These are the activations of a small neural network, seen along a few directions. Each row is one input.
Each table varies a few parts of the input and shows all the possible inputs, shuffled.
Descriptions start from the smaller parts, as in this example, which fits no table here: one of 8 places around a ring, together with either a single point or one of 11 places around a ring or (one of 2 separate values, together with one of 6 places along a line).
Shared parts are said once, and a part with two or three values counts as separate values.
(in the rows, 128 means zero)

Other details of the inputs vary at random and push rows far along two fixed directions, the same in every table; ignore that.

Rows:
R1: [ 75 129 101 170 120 139 123 116  94 133 118  98]
R2: [ 87  90 106  72 172  90 160 107 175 144  67 231]
R3: [ 73 129 100 164 111 131 110 117 102 121 118  94]
R4: [ 72 127 107 167 114 137 114 115  96 130 115  96]
R5: [210 128 201 139 112 140 134 167 126 124 192 112]
R6: [237 165 192 106 115 152 111 149 126 113 184  95]
R7: [218  83 201  36 164  91 163 153 202 132 145 244]
R8: [ 94  99  94  68 172  83 166 121 171 153  68 229]
R9: [ 75 129  97 167 108 127 109 114 104 115 118  95]
R10: [ 85  88  99  67 168  83 148 106 180 132  73 227]
R11: [123  96  90  22 184  96 150  88 203 142  55 235]
R12: [ 94 169  87 143 128 149 104  95 103 124 107  84]
R13: [ 79 140  94 167 115 131 127 132  92 142 111  95]
R14: [209 128 193 135 102 132 122 163 135 106 196 111]
R15: [ 76 134 100 167 115 135 126 124  92 136 111  95]
R16: [214 139 191 135 109 135 140 181 124 132 190 111]
R17: [206 126 203 135 109 141 128 164 128 120 192 112]
R18: [ 95 168  86 143 128 151 103  96 102 123 107  86]
R19: [ 79 142  91 171 120 131 130 132  97 142 115  95]
R20: [214  88 197  35 157  86 159 154 210 123 143 240]
R21: [ 79 141  90 171 120 134 129 132  96 141 116  97]
R22: [ 74 129 106 168 114 137 121 116  94 134 113  97]
R23: [ 86  88  95  70 165  80 147 103 181 126  73 227]
R24: [ 73 129  97 169 116 133 112 118 105 120 122  96]
R25: [212 133 196 137 113 137 139 175 125 126 191 110]
R26: [240 144 185 109 112 159 118 149 140 119 185  91]
R27: [120 118  97  19 189  91 148  86 193 137  56 243]
R28: [ 72 131  98 169 116 131 113 117 107 121 121  94]
R29: [ 76 135  97 171 120 137 128 125  96 135 116  97]
R30: [ 98 145  83 141 119 153 104  97 108 129 102  75]
R31: [ 72 129 105 171 119 137 117 115 101 130 118  96]
R32: [ 76 130  93 171 113 130 111 115 107 114 122  97]
R33: [212 133 198 134 109 139 139 174 124 126 190 111]
R34: [209 128 202 136 109 142 134 166 125 124 191 113]
R35: [236 167 191 108 116 155 114 148 129 113 186  97]
R36: [ 91  93 101  68 172  87 165 114 171 147  68 230]
R37: [209 128 192 138 105 130 122 164 136 106 197 110]
R38: [ 73 128 103 171 120 140 116 116  99 129 119  98]
R39: [ 97 147  81 146 123 153 107  97 112 129 106  76]
R40: [ 98 146  79 146 123 156 106  98 111 128 107  78]
Description of these inputs: one of 5 places along a line, together with either one of 2 separate values or one of 6 places along a line.
Q: The inputs of R38 and R31 match in every part but the place on the line of 5. If R2 is changed in the same way as R38 into R31, which row does it become?
A: R5
Q: Which other rows does R30 become when the choice among 2 separate values takes its other values? List them by row number.
A: R6
Q: Which other rows does R34 become when the place on the line of 6 takes its other values? List them by row number.
A: R14, R16, R17, R20, R33
Q: A walk changes only the place on the line of 6. It starts at R8 and steps to R36. List the rest of the walk in order.
A: R1, R7, R10, R23

Rows:
R41: [134 161 118 157 113 132 127 151  96 130 146  95]
R42: [111 156 109 175 110 159 122 128  86 138 134  65]
R43: [189 120 159  92 141 128 146 145 155 145 138 149]
R44: [ 73 104 129 224 102 138 134 155  74 135 164  83]
R45: [159 145 151 123 130 125 130 147 123 129 144 131]
R46: [163 117 150 119 123 137 123 127 134 122 145 121]
R47: [ 62 102  76 104 150 109 125  86 160 125  70 173]
R48: [111 151 112 175 113 158 117 126  87 140 132  60]
R49: [100 151 110 179 101 131 101 128 104 101 154  70]
R50: [115 151 102 175 110 159 125 131  88 141 132  59]
R51: [177 114 163  99 130 118 126 135 168 109 151 158]
R52: [ 98 125  93 170 105 150 100 114 107 118 130  67]
R53: [ 62 105  74  94 156 117 137  90 147 145  60 167]
R54: [159 142 155 123 130 134 130 139 127 134 143 129]
R55: [125 146 141 151 113 149 111 125 102 120 146  92]
R56: [182 129 170  94 143 127 143 141 150 138 140 158]
R57: [125 150 138 152 114 140 111 132  99 115 148  94]
R58: [ 55 115  86  97 158 115 134  85 143 138  62 178]
R59: [185 135 155  95 138 116 148 158 146 132 143 162]
R60: [152 145 154 121 125 119 124 143 123 117 152 135]
R61: [ 58 110  76 104 151  95 127  95 161 115  74 179]
R62: [167 105 134 119 117 135 117 135 148 122 149 114]
R63: [ 89 148 110 173 109 139 104 112  91 109 131  79]
R64: [ 83 105  84 114 138 124 125  94 137 134  85 140]
R65: [185 132 159  94 138 124 149 150 149 137 142 160]
R66: [ 60 134  75 102 159  91 141 108 138 142  65 187]
R67: [171 129 135 119 127 140 144 146 133 145 140 115]
R68: [178 119 172  96 133 121 130 129 155 115 147 161]
R69: [161 126 153 117 128 142 128 133 130 129 142 121]
R70: [180 115 172  94 134 126 131 127 155 119 145 159]
R71: [155  79 189 125 115  96 162 178 150 137 150 175]
R72: [ 73 130  93 119 140 100 125 102 133 118  93 160]
Q: Describe the family of inputs behind these rows.
A: either one of 2 separate values or (one of 5 places along a line, together with one of 6 places along a line)
Q: Which other rows does R56 become when the place on the line of 5 takes its other values? List them by row number.
A: R42, R47, R58, R70

Rows:
R73: [164 112 160  67 156 100 169 142 161 150 107 211]
R74: [162 103 155  65 154 104 165 145 170 145 111 207]
R75: [ 23 114  55 156 134 131 115  79 117 123  80 122]
R76: [138 122 136 141 111 132 124 141 124 132 138 107]
R77: [140 115 133 144 115 138 123 137 129 133 141 106]
R78: [137 125 138 140 110 128 120 145 123 129 136 109]
R79: [136 121 139 137 108 123 118 138 124 116 138 106]
R80: [137 144 148 141 120 130 138 147 102 141 131 119]
R81: [137 154 124 144 123 123 139 155 115 130 147 119]
R82: [135 135 142 138 118 135 134 151 111 136 135 115]
R83: [ 21 159  47 159 136 106 134 113  96 141  70 128]
R84: [142 141 119 151 125 126 130 147 127 127 151 115]
R85: [166 109 137  75 173  96 157 139 184 128 131 209]
R86: [135 123 140 141 132 150 137 138 115 144 145 110]
R87: [131 132 146 146 132 140 113 120 121 106 155 125]
R88: [138 113 135 143 124 144 124 133 127 136 145 105]
R89: [140 134 143 144 124 140 140 139 108 146 136 116]
R90: [183 175  98  87 134 165  92  99 113 123 128  83]
R91: [150 114 169  63 154  85 133 129 173 113 123 216]
R92: [131 129 145 136 108 121 111 133 124 110 145 114]
R93: [140 109 133 142 120 141 123 127 129 121 146 104]
R94: [ 46 101  76  84 183 101 164  88 150 167  41 214]
R95: [172 190 125  99 131 169 101  90 141 120 115  77]
R96: [128 139 152 138 119 124 112 126 117 107 150 123]
R97: [138 118 136 138 108 128 122 134 125 118 140 105]
R98: [133 126 141 137 108 126 116 129 125 112 146 113]
R99: [141 111 132 142 111 135 122 130 131 119 142 104]
R100: [132 133 146 144 122 132 112 122 122 106 152 124]
R101: [ 24 115  55 155 125 124 113  82 119 122  76 122]
R102: [138 125 137 142 122 145 136 142 117 141 140 112]
Q: Describe the family of inputs behind these rows.
A: either one of 2 separate values or (one of 4 places along a line, together with either a single point or one of 6 places along a line)
Q: Which other rows does R88 become when the place on the line of 6 takes its other values? List them by row number.
A: R75, R86, R87, R93, R94

Rows:
R103: [135 105 137  97 145 107 140 128 160 125 123 179]
R104: [137 112 140  94 145 106 148 136 153 135 115 181]
R105: [166 155 142 133 114 151 109 130 112 119 154  85]
R106: [ 37 144  49 143 139 139 113  78 112 134  67 107]
R107: [ 23 119  59 152 131 118 121  94 114 133  71 126]
R108: [166 153 143 134 116 153 109 127 111 120 154  86]
R109: [ 38 154  71 215 104 156 110 116  58 137 116  43]
R110: [149 134 151 155 108 135 116 144 113 112 167  97]
R111: [135 103 141  95 145 109 142 128 160 130 118 180]
R112: [153 140 149 156 111 137 130 156 107 131 160  96]
R113: [151 137 154 156 111 141 127 148 105 127 161  98]
R114: [ 37 146  46 142 135 134 112  80 113 132  65 106]
R115: [149 133 153 156 109 137 116 142 112 113 167  99]
R116: [150 132 148 155 106 135 117 146 115 114 166  96]
R117: [140 107 136  96 146 109 151 136 155 138 115 179]
R118: [149 132 155 154 107 138 117 145 112 117 163  96]
R119: [167 150 141 134 117 156 111 128 113 123 155  84]
R120: [169 149 137 134 116 154 111 130 114 123 154  82]
R121: [137 103 134  98 143 105 140 130 161 125 122 178]
R122: [148 132 131  85 148 122 132 113 157 127 112 162]
R123: [ 26 124  60 153 137 124 131  98 107 142  71 129]
R124: [137 101 137  95 144 107 142 130 161 130 117 178]
R125: [168 152 138 133 113 151 110 131 114 121 153  83]
R126: [151 131 153 154 106 139 122 147 112 124 160  94]
R127: [ 25 131  59 153 137 118 131 102 105 143  70 129]
R128: [151 127 125  84 147 123 134 116 160 130 111 159]
R129: [139 110 137  95 144 106 150 137 154 137 115 180]
R130: [150 133 156 153 107 139 121 146 110 121 161  95]
R131: [134 105 143  95 144 106 140 127 159 127 118 182]
R132: [150 129 155 155 109 144 123 144 111 125 162  95]
R133: [152 128 152 155 108 142 124 146 112 125 161  93]
R134: [140 112 135  97 148 107 153 140 153 142 116 178]
R135: [138 116 140  97 149 106 151 137 150 139 117 182]
R136: [148 133 129  83 146 120 131 116 158 126 111 161]
R137: [135 106 144  93 145 107 144 128 157 132 115 182]
Q: The inputs of R123 and R113 match in every part but one. If R109 is changed in the same way as R123 into R113, which row does it become?
A: R135
Q: Describe the family of inputs behind these rows.
A: one of 5 places around a ring, together with either one of 2 separate values or one of 5 places along a line
Q: Which other rows does R117 become when the place on the line of 5 takes its other values? List them by row number.
A: R121, R124, R133, R134
Q: Which other rows agree with R112 in the place on the ring of 5? List them by row number.
A: R107, R114, R116, R125, R126, R129
Q: Which other rows does R108 become when the choice among 2 separate values takes its other values? List them by row number.
A: R122
